Each row below holds a small network's activations on one input, seen along a few directions.
Each table varies a few parts of the input and shows all the possible inputs, shuffled.
A made-up example of a description, with smaller parts first: one of 3 separate values, together with either a single point or one of 9 places around a ring or (one of 5 places around a ring, together with one of 6 places along a line).
Shared parts are said once, and a part with two or three values counts as separate values.

Other details of the inputs vary at random and push rows far along three fixed directions, the same in every table; ignore that.

A family of inputs:
row 1: 4; -8; -2; -15; 6; -18; 42; 20; -7; -8; 9; -23; 28; 11
row 2: 7; 7; -13; 10; 31; -26; 12; 8; 6; 6; 15; -1; -67; 8
row 3: -17; 24; -10; 46; 2; 15; -22; -15; 19; 10; 15; 15; -28; -11
row 4: 11; 2; -12; -26; 10; -15; 38; 49; 0; -17; -2; -28; -13; -10
row 5: -2; -20; -4; -20; 11; -19; 36; 16; -12; -3; 10; -24; 13; 14
row 6: -8; -2; -12; -12; 13; -14; 35; 44; -7; -19; 8; -32; -6; 1
row 7: 17; -8; -23; 8; -42; 64; 4; 14; 5; -3; -8; -24; 19; -51
row 8: -20; 21; -10; 44; 3; 10; -28; -20; 20; 15; 17; 21; -33; -7
row 9: 5; 26; -11; 34; -4; 21; -25; -13; 16; 13; 2; 15; -42; -19
row 10: 3; -9; 2; 10; -7; 15; -30; -33; -5; 9; -7; 23; -14; -3
row 11: 1; -5; 7; -2; 19; -20; -10; -17; 4; 12; 5; 11; -14; 19
row 12: 13; -12; 11; -16; -23; 16; -21; -29; -3; 14; -12; 19; 30; -5
row 13: 2; -11; 0; -8; -21; 21; 28; 9; -14; -10; -4; -27; 45; -7
row 14: 11; -25; -2; -33; 1; -3; 29; 32; -20; -22; -10; -25; 5; -2
row 15: -8; 13; -2; 26; 42; -38; 11; -1; -5; -2; 18; 2; -66; 23
row 16: 0; 5; -4; -26; 3; -20; 36; 40; 0; -15; 1; -22; 34; 1
row 17: 16; -21; -4; -7; -46; 57; 0; -4; -12; -4; -19; -16; 50; -32
row 18: 23; -24; -5; -25; -23; 25; 26; 15; -10; -6; -9; -27; 33; -20
row 19: -4; 5; -12; -16; 13; -17; 36; 49; -3; -20; 6; -30; -3; -1
row 20: 4; -10; 13; 3; 33; -34; 14; -7; -15; -6; 2; -5; -26; 30
row 21: 6; -8; -4; 1; -14; 24; -27; -24; 5; 14; -3; 18; -4; -14
row 22: 0; 12; 22; -2; -15; -2; -21; -33; 0; 14; -6; 28; 41; 13
row 23: 1; 15; 13; 5; 14; -25; 3; -14; -7; 4; 4; 11; -6; 22
row 24: -16; 15; 22; -3; -13; -9; -32; -22; 3; 5; -6; 30; 42; 12
row 25: 7; -25; -14; -18; 11; 0; 29; 34; -18; -23; -3; -29; -23; -5
row 26: -6; 33; -11; 21; 25; -11; -18; 21; 25; -2; 7; 9; -61; -8
row 27: 2; 0; 3; -8; 25; -37; 21; 5; -6; 4; 12; -1; -12; 25
row 28: 9; 6; 26; 0; -14; 5; -26; -35; 0; 10; -15; 22; 36; 10
row 29: -8; -13; 22; -9; 6; -23; -1; -27; -18; 4; 0; 12; 22; 29
row 30: 7; 2; 13; 9; 12; -12; -1; -13; -6; -2; -5; 2; -9; 15
row 31: -5; -4; -23; 1; -14; 19; 28; 26; 11; 1; 12; -26; 28; -18
row 32: -7; 9; 27; 7; -13; -5; -20; -38; -5; 6; -6; 26; 42; 18
row 33: 0; -28; -4; -27; -3; 2; 30; 29; -19; -21; -8; -32; 14; 1
row 34: -3; 11; 19; 5; -20; 5; -16; -29; 2; 8; -4; 20; 49; 8
row 35: 11; -12; -12; 2; -13; 24; 24; 16; -10; -10; -4; -31; 3; -17
row 36: -23; 24; -12; 32; 19; -11; -16; 8; 16; 0; 17; 9; -44; -2
row 37: -9; -12; -12; -3; -39; 42; 3; 3; 11; 7; 3; -13; 67; -24
row 38: -8; 10; 20; -21; 23; -55; 10; 9; -8; -11; 2; 10; 14; 34
row 39: -1; 3; 9; 19; -5; 7; -27; -33; -3; 9; -6; 22; -15; 4
row 40: 4; 22; -12; 12; 20; -5; -14; 21; 13; -4; 3; 13; -70; -14
row 41: -12; 12; 11; 14; -2; 8; -44; -21; 10; 6; -7; 26; -6; 1
row 42: -8; 15; -2; 8; -18; 23; -36; -6; 11; 4; -10; 19; -6; -16
row 43: 2; 3; 25; -27; 4; -28; -9; -3; -10; -6; -15; 19; 11; 20
row 44: 3; 5; -41; 20; -6; 40; 16; 35; 28; 3; 15; -33; -27; -41
row 45: -21; 19; -34; 33; -21; 52; -14; 25; 24; -1; 10; -15; -15; -45
row 46: 14; -6; 20; -17; 0; -21; 3; -19; -13; 5; -9; 10; 15; 20
row 47: -3; -19; 13; -9; -20; 13; -26; -38; -5; 12; -11; 19; 31; 5
row 48: 3; -29; -18; -7; 4; 6; 37; 21; -15; -12; 4; -38; -12; -3
row 49: -12; 36; -12; 36; 2; 22; -47; -1; 31; 8; 2; 22; -46; -22
row 50: 0; -9; 18; -11; -17; 4; -30; -40; -2; 17; -10; 27; 29; 10
row 51: 18; -11; 2; -40; 4; -14; 34; 38; -11; -16; -9; -19; 7; -6
row 52: 9; 8; 24; -32; 27; -50; 9; 11; -3; -7; -10; 9; 5; 28
row 53: 5; -9; -12; 11; 40; -27; 2; -4; -4; 1; 13; 5; -80; 12
row 54: -7; 41; -17; 16; 12; -7; -6; 25; 23; 2; 10; 7; -37; -15
row 55: -8; -15; 17; -11; 8; -24; 0; -22; -13; 7; 3; 11; 21; 29
row 56: -6; -12; -20; 16; -31; 59; -9; 1; 12; 3; -2; -19; 21; -36
row 57: 10; -19; 17; -5; -22; 20; -22; -37; -17; 4; -19; 17; 29; 1
row 58: -10; -16; 17; -10; 25; -48; 15; -14; -13; 2; 11; 7; 7; 41
row 59: 4; 17; -33; 31; -19; 52; -5; 19; 32; 7; 7; -18; -17; -46
row 60: 0; -21; 25; -15; 17; -31; -9; -31; -11; 8; -3; 16; 11; 36
Each input here is: one of 5 places along a line, together with either one of 4 places along a line or one of 8 places around a ring.
Question: Changing only the place on the line of 5 turns row 16 into row 54. The same change can be made to row 32. Which row results?
Answer: row 13
Question: Changing only the place on the line of 5 turns row 49 into row 24. The same change can be made to row 56. Which row results?
Answer: row 8
Question: Start at row 57 and move only the place on the line of 5, one step at a time. The first step leads to row 39. Which rows follow, in order?
Answer: row 20, row 15, row 3
Question: Which other rows agree with row 48 in the place on the line of 5? List them by row number.
Answer: row 2, row 4, row 9, row 33, row 35, row 39, row 42, row 43, row 46, row 47, row 50
Question: Which other rows does row 41 become when the place on the line of 4 takes its other values? List them by row number.
Answer: row 26, row 49, row 52
Question: Which other rows agree with row 10 in the place on the line of 5? List them by row number.
Answer: row 7, row 12, row 14, row 17, row 18, row 21, row 25, row 40, row 51, row 53, row 57
Question: Which other rows does row 45 become when the place on the line of 4 takes its other values? List them by row number.
Answer: row 6, row 19, row 54

A family of inputs:
row 61: -3; 13; 44; -25; 37; -88; 3; -19; -18; 5; 0; 33; 0; 64
row 62: -7; 11; 28; -12; 9; -37; -13; -22; -3; 1; -8; 29; 22; 29
row 63: 6; 9; -22; 9; 20; -3; 29; 30; 15; 3; 17; -24; -28; -11
row 64: 4; -2; -29; 29; -51; 78; -22; -19; 19; 20; -1; -2; 18; -50
row 65: 5; 0; 42; -19; 33; -70; -11; -34; -10; 12; -1; 36; 6; 56
row 66: -19; 10; -44; 13; 24; -5; 35; 68; 6; -23; 25; -43; -54; -18
row 67: -5; 5; -49; 22; 3; 32; 26; 50; 28; -7; 22; -43; -35; -44
row 68: -5; 10; 8; 30; 4; 3; -36; -34; 5; 10; -2; 29; -36; 3
row 69: -5; -10; -45; 12; 30; 0; 48; 63; 14; -16; 24; -53; -56; -18
row 70: 15; -51; 0; -37; -6; -3; 50; 5; -30; -12; -3; -39; 38; 10
row 71: -18; -15; -16; 3; -41; 60; -21; 4; 12; 2; -6; -10; 57; -36
row 72: 11; -31; 23; -33; 67; -91; 59; 23; -38; -26; 9; -25; -39; 68
row 73: 8; 4; 34; -6; -19; -3; -35; -45; -3; 14; -14; 35; 46; 19
row 74: -6; -10; -14; 9; 44; -30; 27; 33; -12; -20; 18; -24; -65; 15
row 75: 22; 29; 8; -1; -41; 45; -77; -21; 21; 11; -29; 61; 2; -47
row 76: 18; -9; -15; 7; -13; 22; 8; -12; -4; 12; 4; -5; 3; -9
row 77: -22; 44; -9; 45; -2; 18; -52; -15; 32; 13; 6; 39; -40; -15
row 78: -13; -14; 1; -20; -2; -3; 19; 22; -16; -20; -4; -17; 36; 8
row 79: -3; 34; -1; 40; 48; -37; -23; -12; 17; 6; 18; 26; -98; 18
row 80: -6; 12; -8; 5; -50; 51; -10; 7; 18; 6; -10; -2; 59; -36
row 81: -2; 19; 44; -24; -9; -31; -23; -37; -6; 16; -11; 42; 60; 31
row 82: -25; 47; -10; 41; -4; 12; -55; -12; 34; 15; 10; 37; -37; -16
row 83: 14; 9; -18; 12; 16; 2; 32; 27; 7; -5; 11; -27; -31; -10
row 84: 12; -32; 24; -34; -38; 23; 7; -23; -24; -7; -24; -12; 90; 1
row 85: 15; -11; -31; 9; 6; 13; 52; 42; -2; -15; 8; -52; -30; -23
row 86: 24; -60; 17; -93; -34; 18; 34; 30; -40; -25; -45; -47; 80; 0
row 87: -7; -18; -3; 2; -12; 29; 1; 0; -12; -10; -6; -16; 9; -15
row 88: -8; -8; -14; -26; -38; 32; 28; 37; 3; -15; -3; -38; 70; -28
row 89: -2; -15; 7; 11; -2; 2; -21; -39; -6; 16; 1; 24; -17; 11
row 90: -2; -40; 40; -29; 21; -47; -1; -47; -40; 3; -6; 25; 10; 53
row 91: -10; 55; -5; 45; 0; 14; -41; -17; 35; 22; 7; 39; -36; -18
row 92: 15; 13; 14; 14; 0; -4; -17; -34; -4; 14; -7; 22; -3; 10
Question: What is each input in this table made of?
Answer: either one of 2 separate values or (one of 5 places along a line, together with one of 6 places along a line)

A family of inputs:
row 93: -7; -21; 32; 5; -43; 21; 9; -41; -13; 12; -4; 2; 97; 22
row 94: -25; 10; -31; 17; 43; -34; -16; 0; 50; 34; 54; 20; -73; 5
row 95: -14; -25; 5; 10; -45; 63; -35; -30; -13; -1; -13; -6; 29; -19
row 96: 38; -15; 37; -40; -49; 14; -2; -36; -19; 15; -37; 13; 70; -5
row 97: -34; -17; -12; -5; 27; -28; 40; 37; -11; -31; 7; -47; 9; 19
row 98: 9; 52; -25; 32; 15; -6; 8; 37; 37; 6; 5; 4; -45; -20
row 99: 34; -12; -24; 11; -21; 62; 26; 1; -2; 8; -7; -31; 3; -43
row 100: -37; 44; 9; 24; 19; -38; -43; -1; 8; 1; 7; 49; -34; 28
row 101: -13; -50; 19; -41; 38; -45; 38; 18; -47; -40; -19; -26; -8; 42
row 102: 0; 16; -11; -30; 14; -27; 39; 69; 0; -25; 6; -38; 10; 11
row 103: 11; -6; 27; 27; 38; -26; -29; -61; -22; 10; 3; 39; -48; 31
row 104: 29; 30; 49; -20; -12; -20; -68; -56; 2; 11; -29; 73; 5; 17
row 105: 7; -65; -25; -62; 22; -34; 40; 24; -16; 6; 16; -27; -19; 7
row 106: 20; 17; -1; 46; 11; 6; 10; -19; 26; 23; 11; 3; -1; -1
row 107: 12; 0; 34; -58; 15; -28; -8; 7; -24; -19; -27; 16; 7; 24
row 108: -9; -14; -5; -1; -9; 24; -18; 32; -1; -26; -15; -3; -8; -34
row 109: -39; 18; -37; 55; -28; 44; -1; -8; 15; 2; 25; -15; -7; -27
row 110: 18; 40; -42; 31; -34; 52; 11; 24; 31; 15; 18; -26; 11; -58
Question: What is each input in this table made of?
Answer: one of 2 separate values, together with either a single point or one of 8 places around a ring
Question: Changing only the choice among 2 separate values turns row 110 into row 96. The same change can be made to row 93. Which row results?
Answer: row 103
Question: Which other rows does row 108 become when the choice among 2 separate values takes its other values? List them by row number.
Answer: row 100
